These are the activations of a small neural network, seen along a few directions. Each row is one input.
In each table, some parts of the input vary, and every possible input appears once, in random order.
A made-up example of a description, with smaller parts first: one of 5 places around a ring, together with either a single point or one of 9 places along a line or (one of 2 separate values, together with one of 6 places along a line).
Shared parts are said once, and a part with two or three values counts as separate values.

Other details of the inputs shift rows strongly along two fixed directions, in all tables alike. That doesn't count.

Table:
R1: [  7  -5 -10   3   2   5  -3   2  -1  -4  27]
R2: [  4  -8   2 -11  -3  14  -2  -7   2 -10  -2]
R3: [-79  33 -10  44  12   9  58 -43 -32  -4 -15]
R4: [ 11  -8 -13  -5  -9   3  -6  -8   3   2  -4]
R5: [  3 -17  -2  -6   7  13   5  -3  -5 -11  -1]
R6: [ 12 -10  -3  -4  -1  -9  -8  -5  -2  -3   1]
R7: [ 33  -7  -3  -8  -9   9 -25  16  18   3  25]
R8: [ 12  -4 -11   2   3   0  -1 -10  17  -1  -5]
R9: [  2  -5 -14  -8   1  -9  -6  -3   0   6  -3]
R10: [ 37   4  -1  -6  -2   5 -18  17  26   4  21]
R11: [-31  21  22  18  -6 -15  19  10 -26   9  -5]
R12: [  8 -12  -1 -13   1   5   0  -6  -2 -12   1]
R13: [ 10  -9 -14  -3  -5  -6  -1  -6  -4   1  -2]
R14: [  7 -10  -7  -3  -3   7  -9 -17   3  -6  -1]
R15: [  1  -9  -3 -15   5   0  -3  -9   0  -2   1]
R16: [ -4  37  47  14 -19 -54 -18  73  -7  39  -7]
R17: [  6  45  53  10 -19 -33  -6  70   5  25 -13]
R18: [-52  16  -9  27  15  13  37 -48 -17 -13  -9]
R19: [ 32 -17   2 -33   1  -3 -24  14  17  -3   2]
R20: [-21  22  17  16   7   7  19  11  -7   1 -12]
R21: [ -1  -2 -12  -3   8   4  -9   2   4  -1  25]
R22: [ 10  -6   3 -11  -7   7  -6  -6   3  -2  -2]
R23: [  3 -11   2 -12   9   7  -3   9   2  -2  -3]
R24: [-33  35  23  21  -1  -7  25   5 -13   7 -11]
R25: [ 5 -7  8 -4 -1 15 -3  8 -1 -2 -5]
R26: [  6 -13 -12   2  -4   4  -6 -13   6  -1  -3]
R27: [  0 -15 -18  -5   7  -4  -7 -13   5   0   0]
R28: [ 14 -36 -36 -10  10  14  -1 -43   6 -19   4]
Description of these inputs: one of 4 places along a line, together with either a single point or one of 6 places along a line.
- The inputs of R22 and R11 match in every part but the place on the line of 4. If R4 is changed in the same way as R22 into R11, which row does it become? => R13

Table:
R29: [ 46 -24  -6 -23 -13 -13 -14   8  22  -6 -24]
R30: [ 65 -46 -11 -21  -3  23 -26 -14  21 -25  22]
R31: [-10   2 -25  21  -2  -5   9 -18 -17   0   8]
R32: [ -6  23  -4  24 -16 -24 -12  12  -3  23   4]
R33: [-39  37   5  13  -4  15  32 -37  -5  -5  -7]
R34: [-19 -14 -13  12  -1   6  20 -12 -24   5  -6]
R35: [ 25 -50 -20 -25   7  43 -21 -41  12 -33  24]
R36: [ 27  13  22  19 -26  -8 -25  22  24  13   7]
R37: [-47  10  -6  21  -4  -3  28 -32  -8  -3 -33]
R38: [-32  -6  14 -16  18  -1   8 -11 -15  -8 -25]
R39: [  2   8 -17   6  11 -25  -2   5   7   3  27]
R40: [ 35  36  53  -6 -17 -59 -32  77  27  44 -38]
R41: [ -2  18   5  -4  -3  16  26 -25  -4 -12  -3]
R42: [-38   5 -14  26   1  -2  22 -16 -37   1   9]
R43: [ 42   2  -8 -12   7  24 -22  19  48   2   6]
R44: [ 28   8  27 -13   4 -30  -9  27  13  13 -32]
R45: [ 29  -3 -26 -12   9 -20 -29  -3  30  12  29]
R46: [ 36 -29 -35 -19  28  51   0 -33  32 -30  12]
R47: [-61   4 -12  10  21  -2  11 -18 -24  -3  31]
R48: [-36   7 -16  15  20 -13  21 -14 -18  -4  30]
R49: [ 20  -8  15 -11 -13 -24  -7  32  -2   0 -24]
R50: [ 28 -36   0 -40 -11  -2 -28   9  10 -11 -15]
R51: [ 4 -5 -9 12 -9 -7  9  4 -6 15 -8]
R52: [-29  -2  -1  -3  23  40  10  -1  -3 -14  14]
R53: [ 10  14  17 -15  -7   7  12   0  -6  -9   2]
R54: [-25  10   9  10 -14 -18 -13  28 -27  15  13]
R55: [-10  17   5  23 -19 -18   2  17  -2  35 -13]
R56: [ 26 -41 -20 -39  29  18  -2 -44   9 -32 -21]
R57: [-12  31  45 -10 -18  -4  -2  37 -17  10   1]
R58: [-19 -16  -2  -3  -7   5  -1   4 -18  12  -1]
R59: [-31  10   6  44  -1  17  28 -26 -16 -12   7]
R60: [-7 22 21 14 10 13  9 45 -3  5  4]
- The inputs of R50 and R37 match in every part but one. If R54 is changed in the same way as R50 into R37, which row does it become? => R32
- What do these inputs look like to the network? => one of 4 places along a line, together with either one of 3 separate values or one of 5 places along a line
- Change only the choice among 3 separate values in R30. List by row number the other rows that result. => R53, R60
- List by row number the other rows that have the place on the line of 4 in common with R39. => R29, R31, R41, R44, R46, R51, R59

Table:
R61: [-28  14  20  11  -6  -4  12   8 -21   4  -9]
R62: [10 -6  5 -9 -9 -2 -8  1  0  0 -6]
R63: [-27  24   6  27  -2 -18  13   7 -12  12  -1]
R64: [  7  -8  -7  -1  -5  -4 -10   5   3   5   5]
R65: [ 15  -2   0  -2  -5  -4  -1   0   6   2 -13]
R66: [ 12  -3 -10   3  -3  -6  -4   1   4   4   2]
R67: [-29  22  17  18  -1 -10  16   7  -9  10 -16]
R68: [-29  17  16  19  -8  -8  14   8 -15   7 -15]
R69: [  9   0   7  -9   3   0  -4   7   8   1 -11]
R70: [ 8 -5 -8  0 -2 -3 -7  5  5  6  2]
R71: [  5 -10  -4  -4  -1   0 -10   7   1   2   7]
R72: [ 6 -6 -5 -3  1  0 -7  8  3  3  3]
R73: [  7 -12  -1  -9   1   1  -7   3  -4  -4  14]
R74: [-29  20  12  19   6 -10  14  14 -16   7   2]
R75: [ 8 -1 -6  0  1 -7 -9  4  7  6  3]
R76: [  6  -2  -3  -3   5  -4 -10   7   5   3   5]
R77: [15  8 -2  9 -6  8 -2  0 12  0 12]
R78: [ 10   0   8 -15   5   0  -2   5   7  -4  -4]
R79: [ 11 -10   1  -7  -1  -3  -9  14   1   0  10]
R80: [-19 -23 -51  -3  24  29  19 -80  -2 -30  12]
R81: [ 10  -4   5  -8  -1   3  -3   7   5   0 -13]
R82: [10 -9 -5 -6  4  2 -4  6  2 -2  6]
R83: [-23 -36 -44 -10  22  40  15 -73 -11 -31  15]
R84: [ 14   1   2  -3  -1  -7  -2  -1  10   2 -11]
R85: [ 12  -4   2  -6  -4   0  -4   4   7   2 -14]
R86: [  6   1  -7  -4   1  -9 -10   2   7   5   8]
R87: [12  3  1 -7 -2 -8 -2 -3 10  2 -7]
R88: [10 -6 -8  3 -6 -7 -7  2  2  4  5]
R89: [-25  15   6  22  -8 -13  11   4 -20  10   6]
R90: [ 14  -5   1  -2  -9  -5  -5   0   4   0 -10]
R91: [ 9 -7  6 -9 -5  2 -7  7  2 -2 -9]
R92: [ 6 -2 -3 -9  7 -4 -6  4  4 -2 12]
R93: [  6  -9  -5  -4  -5  -4 -11   2  -1   4  10]
R94: [  9   0   4 -15   3   0  -6   2  10  -2  -6]
R95: [-41  20   5  15   6   0  25 -17 -13   0 -11]
R96: [ 11  -9  10 -14  -3   3  -5   5  -4  -6  -2]
R97: [-36  14   7  20  -4  -2  24 -17 -24  -2 -10]
R98: [ 12  -2   9 -11   5   1  -2   7   7  -3  -8]
R99: [ 12  -9   8 -11  -3   3  -4   8   1  -5  -6]
R100: [12  5  2  2  0 17 -6  6 12 -2 15]
R101: [12  6 -1  6 -5 12 -5  3 13  1 13]
R102: [12  4  4  0  2 18 -1  7  9 -6 17]
R103: [-37  15  12  16   5   5  28  -3 -21  -3 -15]
R104: [  4   0  -5  -7   5  -5 -10   4   5   2   9]
- The inputs of R64 and R71 match in every part but one. If R75 is changed in the same way as R64 into R71, which row does it become? => R76
- The inputs of R65 and R81 match in every part but one. If R97 is changed in the same way as R65 into R81, which row does it become? => R61
- What do these inputs look like to the network? => one of 4 places along a line, together with either a single point or (one of 2 separate values, together with one of 5 places along a line)
- Change only the place on the line of 4 in R82. List by row number the other rows that result. => R66, R70, R72
- Change only the choice among 2 separate values in R91. List by row number the other rows that result. => R71
- List by row number the other rows that have the place on the line of 4 in common with R96. => R73, R74, R78, R79, R82, R92, R98, R99, R102, R103
